Each row below holds a small network's activations on one input, seen along a few directions.
Each table varies a few parts of the input and shows all the possible inputs, shuffled.
Descriptions start from the smaller parts, as in this example, which fits no table here: one of 5 places around a ring, together with either a single point or (one of 2 separate values, together with one of 4 places along a line) or one of 9 places around a ring.
Shared parts are said once, and a part with two or three values counts as separate values.
(in the rows, 128 means zero)

A family of inputs:
R1: [223  88 143 118 143 112 123 164 100 110 148 105 122]
R2: [ 65 137 129 111 154 144 122 145 147 147  51  97  98]
R3: [ 95 224 109 184 120 166 131 128 163 137 125 141 153]
R4: [154  50 155  72 173 152 111 130  63  99 120  96 104]
R5: [135 156  86 145  86 111 118 100 128 130 145 190 146]
R6: [ 88 202  96 153  77 122 106  82 133 171 108 152 161]
R7: [116 171 100 183  70 131 115 101 126 145 136 170 152]
R8: [124  98 101 122  80  62 132 128 158 131 176 135 136]
R9: [151  81 190  93 190 154 140 138 109 103 154 103  99]
R10: [ 78 121 149 101 172 137 146 156 149 123  74  86  82]
R11: [112 114  97 132  97  95 141 111 138 163 148 149 157]
R12: [195  95 181 123 173 150 152 153 123  78 152 112 126]
What is each input in this table made of?
Answer: either one of 2 separate values or one of 4 places along a line or one of 6 places along a line

A family of inputs:
R13: [ 64 178 152 139 164 162 156 145 165 118 131  96 122]
R14: [134 185  87 150 116 146 109 110 126 160  97 147 169]
R15: [ 61 194 136 168 145 166 142 131 183 132 117 154 114]
R16: [103 184 105 170 130 184 124  91 120 145 129 160 170]
R17: [128 143  95 146  68 113  81 118  91 159 117 133 135]
R18: [118  40 155  74 145 115 132 137 125 109 132 113 117]
R19: [133  94 139 128 143 109 139 154 135 147  99  75 107]
R20: [ 74 154  92 148 107 107 128 156 183 151  88 139  99]
R21: [ 46 131 105 114 109  98 134 116 184 159 117 155 108]
R22: [148 184 120 143  91 137  82 111  98 154 112 135 148]
R23: [166 105 166 109 163 148 125 170 131  97  99  98 123]
R24: [ 97 156  83 152  81 112 121 116 127 134  79 148 123]
R25: [ 67 133  97 118  83 102 126  75 128 142 107 165 132]
R26: [122 133 182 147 179 171 153 130 135 129 126  91 122]
R27: [ 84 196 127 170 118 172 136  91 127 114 107 163 137]
R28: [ 48 114 122  84 129  94 149 128 167 145 131  96 115]
R29: [115 144  62 153  93 123 108 117 119 164 102 145 156]
R30: [217 108  90 174  59  58 139 141 139 116 219 164 166]
R31: [143  44 148  61 159 113 142 123  81 127 144 134 111]
R32: [115 197 108 150 104 135 121 109 134 129  74 150 136]
R33: [162 109 177 115 189 186 151 138  82 102 142 132 117]
R34: [195 110 156  98 176 145 106 142 103  84 121  99  98]
R35: [208 147 130 188  90 123 160 115 142  99 247 180 178]
R36: [ 98 118 109 111  70 103  86  77  91 167 146 150 144]
R37: [172  70 133  98 155 123 136 162  81 120 116 116 103]
R38: [146  44 145  63 159 111 113 110  96  97 154 114  92]
R39: [191 111 159  96 176 147 136 156  88 115 111 119 117]
R40: [136 103 184 128 176 187 140 152 125  83 131 111 123]
R41: [152 135 164 128 165 132 138 148 141 143  94  78 121]
R42: [117 183 138 163 104 175  97  92  92 139 144 148 149]
R43: [147  65 141 110 141 125 126 176 125 102 104  96 108]
R44: [104  69 153  93 146 100 145 115 135 154 127  92 115]
R45: [238 149 113 170  79  83 141 134 148 113 215 167 178]
R46: [ 92 195 117 148 131 128 128 149 189 147  84 142 113]
R47: [ 76 139 109 119 126 102 142 168 165 137 103  80 107]
R48: [ 94 179 134 119 150 124 141 162 171 132  99  83 121]
R49: [176  69 131 100 155 121 107 149  96  89 126  96  84]
R50: [185  84 104 140  63  46 145 103 139 125 245 182 178]
R51: [165 108 174 117 189 183 121 125  96  71 152 112  98]
R52: [ 85 119  76 118  95 112 114  76 119 172 130 162 165]
The inputs of R36 and R42 match in every part but one. If R44 is changed in the same way as R36 into R42, which row does it become?
Answer: R26
The inputs of R47 and R28 match in every part but one. If R24 is changed in the same way as R47 into R28, which row does it become?
Answer: R25
What is each input in this table made of?
Answer: one of 4 places along a line, together with either a single point or one of 9 places along a line
Change only the place on the line of 4 in R45. List by row number the other rows that result.
Answer: R30, R35, R50
Change only the place on the line of 9 in R34. List by row number the other rows that result.
Answer: R14, R22, R23, R32, R39, R41, R46, R48

A family of inputs:
R53: [133 199 141 140 171 171 140 111 131 134  95 163 122]
R54: [173 147 164 161  89 126 140  91 130 120 228 147 179]
R55: [109  31 151  42 180 137 122 121  86 158 117  62 109]
R56: [123 169  72 134  81 125  79 112 124 109 117 166 134]
R57: [ 73 149 129 101 139 129 146 110 139 137  54 139 113]
R58: [151 210 162 161 164 181 143 106 139 135  99 131 167]
R59: [ 65 131  96 153  76 115 113 112 115 158  72 139 120]
R60: [ 91 199 151 168 191 188 150 159 169 107 120 114  98]
R61: [ 54 129  99 134  83  97 101 121 128 209  77 114 131]
R62: [ 95  85 123 112  82  67 138  82 136 120 183 151 125]
R63: [169  41 146  64 153  71 124 175 140 139 109  53  80]
R64: [ 62 147 131  80 144 113 135 119 153 189  61 113 124]
R65: [177  45 147  85 146  85 136 171 122  87 102  81  71]
R66: [117  73  73 111  98  40 144 133 159 186 153 132 163]
R67: [ 85  82 126  93  91  49 124  88 152 171 189 126 137]
R68: [ 92 143  98 167  85 151  96 115 122 135  89 172 124]
R69: [ 96 156  70 121  73  87  95 108 117 132  99 133 129]
R70: [ 58 162 142 144 169 181 139 161 184  86  97 123  93]
R71: [126 179 107 189 101 161 111 114 107 158 113 163 126]
R72: [176 217 104 175  85 147  99 108 117 132 145 124 182]
R73: [ 19 147 143 102 156 134 150 169 190 162  88  62  97]
R74: [187  98 200 118 193 193 128 129  56 103 155  88 159]
R75: [141  49 159  78 185 179 114 124  70  82 127 125 106]
R76: [170  87 175  98 202 185 126 129  51 102 151 118 112]
R77: [100 162 131 117 152 163 127 113 147 113  71 173 118]
R78: [117  35 152  63 174 150 133 115  68 107 111  89  98]
R79: [154  91  75 141  93  96 144 135 148 111 166 191 155]
R80: [145 189 128 210  91 172 115 109 115 159 117 130 171]
R81: [122  99 127 124  88 104 122  89 140  96 200 186 129]
R82: [201  60 154  99 156 116 118 180 124  62 120 117  78]
R83: [ 30 149 140 125 153 148 160 159 176 111  81  88  86]
R84: [110 211 172 190 185 198 152 154 177 108 124  81 144]
R85: [ 86 153  73 102  81  69  81 115 131 184 104 107 141]
R86: [187 128  88 158 104 108 159 139 131 133 190 183 158]
R87: [157 206  82 154  96 135  94 112 108 131 141 156 137]
R88: [154 136 141 142 101 115 137  92 122 118 224 178 133]
R89: [231  98 170 118 171 123 131 187 105  83 144 111  85]
R90: [206 139 111 178  92 120 164 138 138 135 194 153 204]
R91: [250 110 195 138 161 132 132 187 110  84 148  81 131]
R92: [128  77  71 129  88  59 159 127 143 134 148 157 151]
What is each input in this table made of?
Answer: one of 5 places along a line, together with either one of 2 separate values or one of 6 places along a line
The inputs of R54 and R62 match in every part but the place on the line of 5. If R91 is changed in the same way as R54 into R62, which row does it become?
Answer: R65
The inputs of R87 and R72 match in every part but the place on the line of 5. If R71 is changed in the same way as R87 into R72, which row does it become?
Answer: R80
Change only the choice among 2 separate values in R76. List by row number the other rows that result.
Answer: R89
A walk changes only the place on the line of 6. It starts at R83 and steps to R57. List the rest of the walk in order.
Answer: R59, R69, R92, R62
Change only the choice among 2 separate values in R55. List by row number the other rows that result.
Answer: R63
